Each row below holds a small network's activations on one input, seen along a few directions.
In each table, some parts of the input vary, and every possible input appears once, in random order.
A made-up example of a description, with smaller parts first: one of 3 separate values, together with either a single point or one of 11 places around a ring or (one of 6 places along a line, together with one of 8 places around a ring).
Shared parts are said once, and a part with two or three values counts as separate values.

Rows:
x1: [ 24 -13 101 -19  31 -52  17 -63   7  81  13  16  50  14 -72 -15 -25 -61]
x2: [ 12  26   6  -3 -22  35 -19   7   6 -57   5   8 -15  10  16 -22  13  20]
x3: [-25  19 -21  -8  -9  -7 -11 -14   9   8 -24 -10  20   9  -2  15 -29   6]
x4: [-15  21 -28  10 -26  23 -34 -21  19   7   2  -5  16  18  10  -8  -1  11]
x5: [ -2 -36 -13  12  41 -22  50  46 -21   4 -29 -18 -35 -20   9  30  -1 -10]
x6: [ 20 -12 102 -23  36 -45  32 -68  12  64  27  24  57  16 -71  -5 -18 -43]
x7: [ -6  -2 -17  -2   9   3 -25  13 -22 -45  16  18  -7 -11   1  20  -1   3]
x8: [ -8  37 -18   3 -46  39 -31 -26  20  10   1 -11   9  20  19 -28   4  15]
x9: [  6 -17 -16   5 -18  13  28  36  10  -7  -9 -20 -38  -6  28 -29  31  14]
x10: [ 15  15   0  -3   9  19 -19  12   2 -54   9  20   1   2  14   8   3  20]
x11: [-36  15 -41  10 -31  11 -42 -22   1  16  11  -3  16   4   2   4  -7  12]
x12: [  7 -29 -19  15   0   4  28  43  -1   9 -14 -17 -40 -11  26  -7  32   6]
x13: [ 12   8  -4 -11  23 -12  10  12 -11 -47   2  14   7 -20  -1  27 -29  13]
x14: [ -3 -31 -32  14   4  -8  15  45 -32  11  -8 -14 -40 -25  20   9  28  -5]
Q: What do these inputs look like to the network?
A: either one of 2 separate values or (one of 3 separate values, together with one of 4 places along a line)
Q: Which other rows belong to the same alternative as x2? List them by row number.
A: x3, x4, x5, x7, x8, x9, x10, x11, x12, x13, x14

Rows:
x15: [ 14  17  77 -30  22 -28 -21 -61   8  25  12  28  51  16 -53  -2 -46 -35]
x16: [-16  18 -35  11 -27  20 -19   0  10  -6  -9 -13  -1   5  19  -7  -2  21]
x17: [ -6  27 -25  -5 -21  24 -12 -11  10 -23  11   0  12   6  16  -6  -5  21]
x18: [  5   6 -16  13 -17  24  -4  18   7 -10 -12 -13 -25   0  25 -15  11  15]
x19: [  9 -20  85  -8  11 -42  20 -60  13  93  18  10  43  23 -66 -19   4 -51]
x20: [ 10   9  -2  -7 -15  25   2  12  16 -32  -1  -1 -16   8  21 -18  16  18]
x21: [ -7  -6 -32   3   3  -2 -17  18  -9 -11   5   2  -3 -13  15   9   0   9]
x22: [  7  -4   9   1  18  -1  16  24 -16 -30   7   9  -9  -7   7   5  14  10]
x23: [-24   1 -46  14 -17  15 -16  10  -6   2 -16 -16 -17   0  18  13   6   7]
x24: [  9 -14 -15   5   4  -3   5  37 -15 -19  -3  -3 -25 -16  16  -4  12   1]
x25: [ -5 -11 -26  13 -13  16   2  25 -11  -5 -17 -18 -41 -10  20   0  13   2]
x26: [ 11 -26  39 -14  42 -49  51 -11   3  42 -11   0  21  -5 -34  21 -22 -30]
x27: [ -7   3 -13   5   9   0  -8  -1  -9 -25  17  14  11  -7  -3  22  -2  14]
Q: What do these inputs look like to the network?
A: either one of 3 separate values or (one of 2 separate values, together with one of 5 places around a ring)

Rows:
x28: [-29  37 -13   4 -41  33 -41 -44  22  14 -12 -10  16  31  -2  -6 -11  10]
x29: [ -1   1 -47  31 -25  37 -15  59 -23 -46 -16 -18 -63 -17  47 -13  29  25]
x30: [  9 -22  64  -3 -10 -24   1 -41  17  92  13   1  21  24 -40 -42  24 -44]
x31: [ 15 -51  28  20  32 -28  86  38  -8  36 -19 -20 -33  -9  -7   5  40 -14]
x32: [ 15  36   0 -22   8  23 -10   1  -5 -92  41  34  22  -5  14   4  -7  35]
x33: [-15 -22 -71  16  -7  16  -9  52 -16 -17 -18 -19 -49 -22  44  16  19  15]
x34: [  7   2  25 -17  45 -40  -7  -8 -13  -8  10  26  41 -11 -24  26 -40 -10]
x35: [ 39 -18  85 -32  55 -45  33  -8 -10   5  -3  22  11  -7 -42   7 -29 -43]
x36: [-24  14   6  11 -29   3 -20 -64  10  65   3 -10  28  20 -34   0 -15 -20]
x37: [ -3  20   0 -11  22  -5 -28  -7  -6 -63  31  37  37  -4  -8  28 -19  27]
x38: [-15 -42 -62   6   6 -24  41  47 -14  23 -25 -31 -32 -25  21  21  13  -9]
x39: [  2  44 -14  -3 -57  52 -32 -25  46  -7  -5 -13   3  25  29 -47  -4  30]
Q: What do these inputs look like to the network?
A: one of 3 separate values, together with one of 4 places along a line
Q: The inputs of x30 and x39 match in every part but the place on the line of 4. If x35 is changed in the same way as x30 into x39, which row does it become?
A: x32
Q: Start at x29 and move only the place on the line of 4, one step at a time. The first step leads to x33. Which rows follow, in order?
A: x38, x31

Rows:
x40: [-33   4 -69  46 -52  33 -52   9  -4 -13  11  -7 -51  -2  23   5  22  16]
x41: [-14 -12 -57  10   8  15  39  31   3   6 -61 -47 -26   0  10  42 -19  14]
x42: [ 31  10  42  -9   0  31 -21 -15  21   9 -19   6 -10  20  16 -39  -3  -2]
x43: [ -3  37  -8  12 -53  25 -15 -52  34   8  19 -16  30  19   4 -33 -18  27]
x44: [ -4   9  23 -31  35 -35 -20  -6   7 -10  -3  20  15  -1 -13  18 -57  -2]
x45: [  0   3  19   8 -38 -12  -6 -15  -4  67 -12 -13   4   1 -23 -22   6 -32]
x46: [  7 -54  17  -5  49 -53  20 -21  -8  32  32  28  24 -26 -39  32  -2  -5]
x47: [ 26  -9  49  18  -4 -13   1   7  -2  26 -17   5  -3  31 -15 -41  34 -21]
x48: [ 29  12  58 -36  19  13   0  -3  -2 -37   4  24 -19   7   4   4 -33 -13]
x49: [  7 -19 -28 -13 -13   8  41  49  33 -12 -35 -32 -43  -1  61 -25  44  10]
x50: [-10 -21  61  20  17 -17  22   0  -4  44  22  -5  -7  28 -33 -37  53 -13]
x51: [ -8  18   9  -8 -25  21 -22 -40  13  37 -23 -16  -3  -8  -5 -39 -30 -12]
x52: [ 31  40  23   6 -21  47 -16 -27  51 -18  17   4  21  24  11 -29  15  37]
x53: [ 31   4 -24  -3  24  -3  74  49  -3 -46 -14  -9 -41 -27  44 -10   9   3]
x54: [  4  -8 -29  28  40 -12  52  63  -4 -23 -23 -13  -7 -28  26  29 -43  23]
x55: [-48  12 -81  41 -14  31 -52   5 -29 -26  -6   9 -21  -5  22  40  21  15]
x56: [ 20 -18  19  -4  32 -63  -3  -1  -1   8   1  21  21 -22 -42  27 -24 -16]
x57: [ 23  49  37 -36  -2  31   8 -14  17 -62  25  27  19  11  -8   9   0  22]
x58: [-22  33   6 -36   9 -13  -9 -19  10 -40   7  38  59  10 -14  14 -31  29]
x59: [-14 -20 -41   0 -39  16  33  22  15  20 -61 -53 -58  -2  32   5  14  27]
x60: [-25  35 -22 -12 -18   0  -9 -54  15 -17   7   2  59  30  -2   5 -34   4]
x61: [  7 -43  67   1  33 -16  39 -10 -22  -7  31   8   0 -12 -42  -2  34 -29]
x62: [-24  -9  24   8 -16 -15  20 -18 -11  93  20  -2   5   9 -25 -13  22 -24]
x63: [-16  16  -7 -24  14  -8 -26 -34  13  15 -16 -18  21   8 -17   8 -52 -28]
x64: [-27   6 -41  23  17   1 -55  38 -60 -45  19   6   6 -38  42  37  14  38]
x65: [  0  -5  -4  -3  12 -34 -12 -18   0  49 -10 -14  33   0 -30  26 -21 -48]
x66: [ -8 -32  -5  -4  21 -24  15 -31  -7  79  21  10  37   7 -20  32   1 -38]
x67: [ 33 -19  64  -2  12 -20  23   4 -19 -21   1  22  -7  -7 -24   1   4 -31]
x68: [ 20   2 -51  -6  -1  24 -25  51 -56 -73  38  10 -29 -20  24 -14  29  30]
x69: [-12 -19 -51  13 -45  44 -45  55   7 -42  29   5 -29  -6  36 -33  44  18]
Q: The inputs of x69 and x64 match in every part but one. If x42 is changed in the same way as x69 into x64, which row does it become?
A: x44
Q: What do these inputs look like to the network?
A: one of 5 places around a ring, together with either one of 2 separate values or one of 4 places along a line
Q: Which other rows agree with x60 in the place on the ring of 5? List them by row number.
A: x41, x55, x63, x65, x66
Q: Change only the place on the ring of 5 in x67. List by row number the other rows that result.
A: x45, x47, x56, x65
Q: Change only the place on the line of 4 in x48. List by row number the other rows that result.
A: x57, x61, x67
